Each row below holds a small network's activations on one input, seen along a few directions.
In each table, some parts of the input vary, and every possible input appears once, in random order.
A made-up example of a description, with smaller parts first: ring(5) and (point or ring(9) or (values(3) and line(6))).
Shared parts are said once, and a part with two or three values counts as separate values.
In the rows, zero is written as 128.

Other details of the inputs shift rows strongly along three fixed directions, in all tables alike. That doesn't count.

A family of inputs:
x1: [120  93 118 131  91 174 117 119 128  89 140 123]
x2: [121 157 118 149 120 110 182 129 153 132  93 105]
x3: [120 153  59 112 186  26 105 110 132 189 118 220]
x4: [111 136  85  97 122 154 109  80  95 153 109 130]
x5: [122 111 100  97  99 182  78 118  91  83 201 152]
x6: [136 122 192 163 155 117 156 161 149 129 136 106]
x7: [158 126 167 179 142  95 154 189 155 127 123 114]
x8: [115 153  95 112 103 153 182  70 137 177  26 111]
x9: [150 120 215 176 154  93 132 181 138 118 155 121]
x10: [140 124 171 119 130 116 174 136 144 124 128  82]
x11: [ 84  77  60  48  89 158 195  98 141  96  84 156]
x12: [146 135 120 149 136 132  58 150 103 138 149 177]
x13: [146 119 220 146 152  94 150 169 150 106 122  87]
x14: [136 147 144 147 140 115 149 102 133 200  31 127]
x15: [133 152  86 143 152 110  86 110 128 137 177 149]
x16: [123 127  69 121  90 159 149 111 131 128  78 119]
x17: [120 117 127 134 106 152 205 131 149  88 128  82]
x18: [147 118 194 177 116 123 122 187 141 123  91 139]
x19: [148 107 169 125 126 126  43 162  98 116 183 152]
x20: [ 95 106 140 103 102 157 195 116 143  85 143  60]
x21: [118 128  91 102 116 173 105 125 123  75 243 132]
x22: [142 162 134 147 169  80  44 117 100 208  97 171]
x23: [116 116 121 110 135 149 105 136 112  85 223 115]
x24: [126 164  75  86 142 124  77  64  96 165  94 143]
Description of these inputs: values(2) and (point or line(11)).
- The inputs of x8 and x21 match in every part but the values(2) part. If x19 is changed in the same way as x8 into x21, which row does it become? => x10
- Change only the values(2) part in x9. List by row number the other rows that result. => x5

A family of inputs:
x25: [138  93 150 147 112 168 130 166 123  97 130 125]
x26: [158 110 196 183 152  73 113 182 140 164  69 165]
x27: [150 123 186 159 122 138  91 169 126 114 140 131]
x28: [120 144 125 124 112 149 172 112 145 103 137  84]
x29: [149 142 194 181 172  49 138 182 161 156 100 152]
x30: [107 121  54 104 131 131 118 112 124 112 184 145]
x31: [154 122 202 170 184  55 126 174 149 170  99 131]
x32: [115  82 136 128 104 149 175 142 134 104  78 117]
x33: [115 107 134 125 113 122 203 143 155 106 116 103]
x34: [107 168  42  79 125 128 138  54 108 153 139 110]
x35: [118  83 164  91  90 173 153 149 143  61 134 108]
x36: [130 149  62 100 170  99  72  99  97 153 181 166]
x37: [123 134 140 139 113 140 195 135 163 101 117  93]
x38: [115 171  51 113 119 129 161  78 137 147 121 119]
x39: [127 103 149 137  99 171 159 131 134 117  86  84]
x40: [135 102 159 142 115 156 133 154 132  73 200  94]
x41: [129 175  92 126 164  84 163  70 117 208  53 105]
x42: [ 95 116  53  68  90 191 143  59  96 109 113  96]
x43: [115 114 137 125 114 122 201 139 162 100 116 105]
x44: [148 149 121 142 178  68  69 114 103 206  67 177]
x45: [109  77 120 117  74 207 188 130 133  65 111  84]
x46: [139 147 100 135 133 140  18 149 105 111 207 195]
x47: [136 165  54 137 162 111  85 106 104 160 169 162]
x48: [130 127 170 150 121 100 185 145 162 152  17 128]
x49: [144 132 160 145 122 145  75 155 120 109 155 141]
x50: [132  91 147 138  90 173 159 147 139  90 114 108]
x51: [122  91 164 125 128 149 130 156 118  72 193  91]
x52: [112  84 219 138 133 167  98 163 113  96 211 150]
x53: [116  93 207 137 150 133 119 150 127 132 158 168]
x54: [116 120 153 106 122 124 191 128 160 100 114  93]
x55: [128 118 158 164 150  80 209 141 156 156  46 106]
x56: [105 155  49  98 121 112 166  82 138 143 117 133]
x57: [141 128 101 128 122 155  41 123  93 117 191 157]
x58: [125 186  97 123 152  77 160  67 129 206  56 106]
x59: [ 76 127  59  92  93 208 178  50 121 126 141 138]
x60: [102  78 112 103  96 170 221 135 145  63 141  83]
x61: [125 124 156 134 105 151 175 139 147  91 149  76]
x62: [138  89 182 140 157 109 106 180 126  91 189 130]
x63: [144 103 179 138 153  96 119 165 138 112 165 130]
x64: [129 143  84 120 131 107  69 126 113 149 136 190]
x65: [143 108 181 138 130 101 177 130 148 163  19 111]
x66: [143 172  86 151 162  90  57 128 115 158 189 176]
x67: [141 149 103 132 127 138  42 122  97 139 169 160]
x68: [134 180  84 140 129 107 147  81 135 200  25 141]
x69: [117 110 151 122 124 138 182 126 142 116 116  68]
x70: [120 150  63 114 129 150 142  81 110 134 146 103]
x71: [141 189  73 135 163  99  35 104 101 156 209 170]
x72: [105 148  20  92 124 119 151  62 124 143 133 140]
x73: [135 139  99 104 140 109  60 113 105 154 136 175]
x74: [101 147  52  79  75 197 145  62 120 103 118 102]
x75: [141 119 184 147 134 117 173 133 127 169  19  92]
x76: [140  98 178 160 136 146  97 186 129  79 219 108]
x77: [139  92 178 145 121 127  92 195 134  87 162 165]
x78: [103 153  78  80 115 148 135  82 123 103 169 104]
x79: [110 128 117 137 162 120  50 126 101 155 205 232]
x80: [131 121 168 151 144  95 127 180 152 101 163 147]
x81: [114 155  84  89 131 136  96  97 113 107 199 126]
x82: [114  93 135 106  64 206 184 124 132  72 120  70]
x83: [111 137  70  91 115 151 123  70 107 158  86 113]
x84: [121 135 140 139 112 140 194 135 164 100 117  93]
x85: [106 148  77  81 114 148 137  82 120 107 172 102]
x86: [146 139 197 151 136  98 141 141 137 169  42 113]
x87: [105  63 117  98  77 193 197 139 133  64 109 100]
x88: [161 122 194 198 155  95 105 184 140 172  70 147]
x89: [123  89 148 127  77 188 156 157 140  68 138 104]
x90: [131  90 171 143 129 120 113 198 141  67 216 143]
x91: [120 114 151 106 118 122 192 130 156 106 116  90]
x92: [167 145 207 212 191  61  93 179 126 173 120 133]
x93: [144  90 200 127 132 133  49 201 124  70 202 167]
x94: [139 128 188 143 123 109 173 133 136 169  24  94]
x95: [110 133  73  86 116 149 136  78 113 111 171 100]
x96: [103  97 147  84  70 197 178 120 137  63 115  73]
x97: [147 101 191 143 129 129  88 163 115 118 137 129]
x98: [137 134 160 179 148  98 204 137 155 160  49  91]
x99: [127  94 143 146 120 158 138 171 142  74 195 107]
x100: [135 150  95 128 139 130  68 127 105 117 225 141]
x101: [146 172  95 150 152 106 110  87 103 214  42 139]
x102: [135 132 178 139 146  77 201 131 162 161  51  94]
x103: [117 118 137  99  93 161 146 115 124 111 105  98]
x104: [135 171  67 127 134 128  58 105 110 153 140 183]
x105: [156 139 209 164 177  50 130 171 154 162 102 137]
x106: [127 121 163 136 114 156 131 158 142  65 198  98]
x107: [152 196 109 172 178  56  99 118 135 203 107 166]
x108: [119  93 139 120  94 145 179 146 142 107  85 120]
x109: [146 121 185 163 136 124 101 178 132  97 198 115]
x110: [137 106 173 145 126 119 103 183 139 103 132 163]
x111: [164 136 212 173 190  38 102 186 140 173 122 153]
x112: [133 117 168 152 119  99 185 146 155 159  19 124]
x113: [134 152  66 129 141 139  39  95  80 155 153 164]
x114: [139 127 112 102 142 123  16 142  99 114 206 194]
x115: [149 174 133 144 162  72  63 111 104 212  75 162]
x116: [125 116 120 127  92 164 168 128 136 117  90 110]
x117: [122 146  75 130 138  95 148  89 131 204  18 149]
x118: [118 146  62 107  96 162 124  93 122 129 117 138]
x119: [147  76 186 131 138 136  85 188 113  96 158 148]
x120: [121 147  60 115 123 142 109 112 118 112 201 140]
x121: [118 106 130  89  97 152 152 120 135 107 102 115]
x122: [146 185 123 137 189  41  95 112 133 200 102 167]
x123: [ 90 160  68 107 121 171 146  33 107 178 116 144]
x124: [137  64 185 125 126 150  77 192 123  77 182 141]
x125: [104 137  30  93  96 171 179  65 131 105 149  99]
x126: [122 154  89  99 138 123  66 111 103 118 219 141]
x127: [135 183  95 136 126 110 138  74 125 206  27 123]
x128: [111 141  41  64 110 143 121  62 106 150 105 143]
x129: [133 161 108 111 139 119  53 108 101 152 138 161]
- What do these inputs look like to the network? => ring(5) and (point or (values(2) and line(10)))
- The inputs of x30 and x99 match in every part but the ring(5) part. If x33 is changed in the same way as x30 into x99, which row does it become? => x120
- The inputs of x89 and x115 match in every part but the ring(5) part. If x45 is changed in the same way as x89 into x115, which row does it become? => x42
- The inputs of x123 and x52 match in every part but the ring(5) part. If x49 is changed in the same way as x123 into x52, which row does it become? => x129
- Change only the line(10) part in x101. List by row number the other rows that result. => x27, x39, x49, x57, x67, x74, x82, x113, x127
- Change only the values(2) part in x30. List by row number the other rows that result. => x117
